A small network was shown many inputs. Here are its activations along a few directions, one row for each input.
Each table varies a few parts of the input and shows all the possible inputs, shuffled.
A made-up example of a description, with smaller parts first: values(3) and (point or ring(11) or (line(6) and ring(8))).
Shared parts are said once, and a part with two or three values counts as separate values.
(in the rows, 128 means zero)

Other details of the inputs shift rows strongly along two fixed directions, in all tables alike. That doesn't count.

Rows:
x1: [137 140 144 180  50 133 134 118 125 137 173]
x2: [123 132 138 133 144 132 128 130 135 135 112]
x3: [125 124 130 128 132 116 117 120 138 136 112]
x4: [114 136 135 129 140 122 137 128 129 116 118]
x5: [131 120 133 123 130 119 128 110 129 133 112]
x6: [120 129 125 124 131 111 122 123 142 121 118]
x7: [139 139 159 200  52 146 139 136 117 139 167]
x8: [127 123 127 125 131 116 125 125 146 118 118]
x9: [129 127 127 122 132 119 139 111 140 122 120]
x10: [115 131 138 130 140 124 130 127 123 121 114]
x11: [135 120 120 134 147 104 133 140 118 130 126]
x12: [129 152 159 205  52 138 132 140 127 136 176]
x13: [105 106  69  47 124 192 104 136 112 138 155]
x14: [130 147 158 209  45 139 127 142 117 138 164]
x15: [135 124 132 123 132 123 133 107 134 137 114]
x16: [124 131 144 126 144 131 139 119 130 125 124]
x17: [121 123 139 128 141 127 137 132 132 112 120]
x18: [115 135 135 131 141 122 130 135 136 115 117]
x19: [135 116 134 125 133 124 130 114 139 137 116]
x20: [150 139 138 114 144 110 127 134 126 133 133]
x21: [148 134 117 130 148 112 129 123 127 118 133]
x22: [130 124 125 126 133 122 131 123 151 122 118]
x23: [ 99 114  76  52 128 203 108 143  89 134 139]
x24: [ 99 105  61  39 125 188 102 141 107 124 146]
x25: [125 128 131 126 137 117 123 118 147 135 126]
x26: [151 132 126 129 153 113 121 121 124 126 138]
x27: [125 127 142 131 146 133 130 132 142 126 123]
x28: [ 96 113  69  51 132 205 114 152 105 124 149]
x29: [133 125 116 131 146 102 140 141 125 124 131]
x30: [123 133 136 128 141 131 145 123 132 117 118]
x31: [132 118 132 128 132 121 120 122 141 133 111]
x32: [154 138 135 118 140 113 130 134 122 140 124]
x33: [ 95 106  75  50 132 200 104 152  95 123 143]
x34: [132 152 156 203  51 140 139 132 115 143 163]
x35: [116 138 134 130 142 127 141 127 134 121 119]
x36: [119 131 126 123 131 109 129 116 136 122 119]
x37: [147 135 134 118 138 105 124 138 117 123 122]
x38: [128 112 134 125 131 116 124 120 133 123 118]
x39: [105 130  76 111  34 200  99 145  85 151 189]
x40: [129 130 141 129 141 135 139 119 125 132 113]
x41: [145 140 129 115 138 103 131 139 124 118 126]
x42: [128 129 129 125 133 119 130 110 136 141 114]
x43: [122 123 140 134 141 129 126 137 134 117 112]
x44: [116 129 138 133 141 124 123 134 131 120 113]
x45: [148 128 122 132 147 109 119 124 115 116 127]
x46: [126 122 141 134 142 134 126 135 133 127 110]
x47: [152 128 123 132 148 114 119 123 114 127 125]
x48: [126 117 145 131 142 132 131 128 126 127 114]
x49: [140 121 122 133 148 108 134 138 117 141 125]
x50: [148 142 130 116 140 108 135 137 130 124 129]
x51: [111 134  76 118  32 204  98 149  98 154 192]
x52: [127 121 132 124 129 114 128 113 129 123 115]
x53: [132 112 135 126 131 120 125 117 134 132 115]
x54: [120 126 129 125 131 111 123 116 131 127 115]
x55: [131 123 132 125 137 122 125 120 151 132 124]
x56: [125 122 146 128 146 132 135 126 135 125 127]
x57: [154 131 122 132 150 117 123 120 120 132 127]
x58: [136 122 131 128 133 126 124 119 146 138 113]
x59: [146 133 118 129 146 108 125 125 121 112 131]
x60: [117 136 133 133 143 128 135 133 141 120 119]
x61: [128 118 130 127 131 117 119 125 140 123 113]
x62: [117 135 141 128 145 127 135 123 132 129 124]
x63: [130 118 129 125 133 120 137 117 145 122 122]
x64: [151 135 135 119 140 110 125 136 117 134 120]
x65: [136 127 115 132 149 107 145 139 130 129 133]
x66: [126 126 129 122 129 113 133 113 135 118 119]
x67: [139 125 126 128 151 109 136 135 126 139 139]
x68: [119 130 140 131 141 127 131 124 123 132 111]
x69: [122 132 125 126 133 114 136 114 142 126 120]
x70: [124 130 135 133 143 133 137 136 144 117 118]
x71: [129 145 140 182  51 131 130 122 125 142 175]
x72: [123 130 123 126 133 117 128 121 148 125 119]
x73: [120 132 138 127 139 125 140 125 128 112 118]
x74: [130 126 140 134 143 137 130 132 138 132 112]
x75: [143 124 121 130 149 112 139 136 121 147 127]
x76: [122 126 141 129 139 127 134 124 121 117 113]
x77: [128 140 139 185  49 126 117 133 124 133 161]
x78: [121 129 136 132 141 128 132 137 139 112 116]
Description of these inputs: ring(6) and (values(3) or (values(2) and ring(5))).
The inputs of x39 and x54 match in every part but the ring(6) part. If x3 is changed in the same way as x39 into x54, which row does it become?
Answer: x77
Change only the ring(6) part in x78. List by row number the other rows that result.
Answer: x27, x43, x46, x70, x74
Change only the values(2) part in x35. List by row number the other rows that result.
Answer: x69
Change only the values(3) part in x75. List by row number the other rows that result.
Answer: x32, x57

Rows:
x79: [120 126 136 137 123 138 131 134 130 130 125]
x80: [127 126 129 130 115 125 122 127 129 127 126]
x81: [132 132 123 131 123 121 133 127 119 129 135]
x82: [132 130 124 134 124 120 126 134 117 129 132]
x83: [119 132 128 134 122 130 128 130 136 121 132]
x84: [137 127 128 133 125 125 132 125 124 124 137]
x85: [121 131 131 134 120 131 127 126 127 119 128]
x86: [132 131 125 133 124 119 129 128 116 129 132]
x87: [135 135 129 130 127 128 127 135 127 132 138]
x88: [121 132 131 132 120 132 131 124 130 118 129]
x89: [120 130 136 134 123 141 137 129 131 129 129]
x90: [130 127 128 132 120 132 129 120 133 138 131]
x91: [130 124 127 135 120 131 124 126 132 138 127]
x92: [120 127 138 134 123 140 131 129 121 129 126]
x93: [105 115  55  15 157 197  95 148  91 133 136]
x94: [127 129 129 127 114 125 128 121 131 126 130]
x95: [131 124 129 135 120 130 122 124 127 136 126]
x96: [122 116 128  88 192 102 129 115 153 122  87]
x97: [120 130 127 136 121 131 126 132 134 120 128]
x98: [120 133 128 132 120 133 132 127 135 120 131]
x99: [138 137 132 128 124 128 129 128 122 129 135]
x100: [121 126 138 137 122 139 129 132 124 129 124]
x101: [128 126 128 134 122 130 126 123 134 139 132]
x102: [133 126 124 133 127 126 129 132 129 127 140]
x103: [137 137 130 130 125 129 131 131 127 131 137]
x104: [131 130 122 135 125 121 129 137 123 131 133]
x105: [138 134 131 130 124 128 121 136 119 130 132]
x106: [131 127 130 131 120 131 128 117 129 136 130]
x107: [130 125 130 133 120 131 123 119 125 136 127]
x108: [136 124 126 134 125 127 125 133 122 124 134]
x109: [136 125 128 133 125 125 128 128 120 124 134]
x110: [118 128 135 135 125 140 132 133 131 131 131]
x111: [140 125 143 108 198  94 132 124 146 124  85]
x112: [142 117 147 124 197  83 140 117 153 117  84]
x113: [121 130 130 135 120 131 125 130 129 119 127]
x114: [131 133 122 133 124 121 135 130 124 131 136]
x115: [126 127 130 129 115 125 123 123 128 127 127]
x116: [129 132 122 134 126 120 131 133 125 132 138]
x117: [120 129 138 134 123 139 136 127 126 128 127]
x118: [126 129 128 127 115 127 129 123 136 128 131]
x119: [126 126 128 131 116 125 124 129 134 128 127]
x120: [136 127 126 133 125 127 134 128 129 126 138]
The inputs of x96 and x94 match in every part but one. If x102 is changed in the same way as x96 into x94, which row does it become?
Answer: x84
The inputs of x83 and x88 match in every part but one. If x116 is changed in the same way as x83 into x88, which row does it become?
Answer: x81
What is each input in this table made of?
Answer: ring(6) and (values(3) or line(4))
Change only the line(4) part in x118. List by row number the other rows that result.
Answer: x89, x90, x98
Change only the values(3) part in x108. List by row number the other rows that result.
Answer: x82, x105
Start at x111 and move only the ring(6) part, one step at a time. The first step leads to x87. Which rows follow, in order?
Answer: x103, x99, x93, x105

Rows:
x121: [171 143 148 177 107  85 145 107 162 141 147]
x122: [144 124 110 125 133 107 139 101 120 132 141]
x123: [169 150 153 171  92  71 114 111 138 134 119]
x124: [155 138 153 206 135  97 158 148 137 120 139]
x125: [117 122 120 122 118 116 106  94 157  99 128]
x126: [ 94 103  56  50  78 235  98 155  51 154 173]
x127: [160 151 145 156 105  93 145  97 138 132 148]
x128: [145 127 170 197 106 104 125 117 116 141 102]
x129: [125 138 130 136  26 192 117 141  79 153 186]
x130: [ 96 123 130  96 182 137 119 125 149  73 105]
x131: [122 120  89 154  38 220 119 150  91 159 199]
x132: [127 136 126  75 173 131 132 148 103 111 120]
x133: [113 137  86 129  49 186 117 179  48 125 207]
x134: [160 134 142 186  98  66 120 109 125 131 118]
x135: [114 134 103 121 110 104 129 115 152 122 112]
x136: [147 163 167 170 126 113 161 132 126 112 149]
x137: [ 98 136 113 100 173 122 147 145 143 100  91]
x138: [105 104 117  79 158 142 142 145 142  85 102]
x139: [155 144 183 183 103 111 120 118 130 144 102]
x140: [137 128 139 123 143 155 138 120 146 155 123]
x141: [121 128 125  69 176 163 134 108 123 142 110]
x142: [108 131 181 180 102 137 121  94 153 109 116]
x143: [160 142 155 150  96  79 135 109 126 134 140]
x144: [144 138 148 172 150  89 125 146 109 108 109]
x145: [149 133 189 188 112 114 128 129 152 157 122]
x146: [142 103 110 129 132 101 111 130 140 143 140]
x147: [ 93  86 118  52 175 161 125 114 149 118  71]
x148: [ 79 137 122  97 184 118 144 140 149 112 108]
x149: [129 129 121  85 179 138 116 165 135 129 125]
x150: [125 110 109 105 186 130 118 165 122 120 122]
x151: [117 113 117  92 173 154 137 109 111 140 109]
x152: [131 138 126 137 156 126 150 137 101 112 139]
x153: [126 125  72 129   4 178 106 145  63 145 224]
x154: [136 137 109  86 184 147 139 151 138 123 124]
x155: [115  94 117  97 174 150 109 135 128 152 105]
x156: [125 104 113 110 105 115 123 113 155 108 120]
x157: [ 85 113 114  74 180 149 130 116 147 130  64]
x158: [ 80 130 141 132 128 140 135 116 151 145 111]
x159: [156 118 122 156 140  88 142 107 148 137 133]
x160: [142 152 133 123 141 127 113 151 110 114 115]
x161: [ 91 125  93  81 145 112 120 113 154 134 119]
x162: [168 135 159 176 101  74 122 123 160 143 142]
What is each input in this table made of?
Answer: values(3) and (line(4) or (values(2) and ring(5)))
The inputs of x153 and x126 match in every part but the values(3) part. If x146 is changed in the same way as x153 into x126, which row does it become?
Answer: x155
The inputs of x162 and x149 match in every part but the values(3) part. If x121 is changed in the same way as x162 into x149, which row does it become?
Answer: x154
Start at x141 and move only the ring(5) part, one step at a time. The first step leads to x140. Which rows follow, in order?
Answer: x145, x139, x129
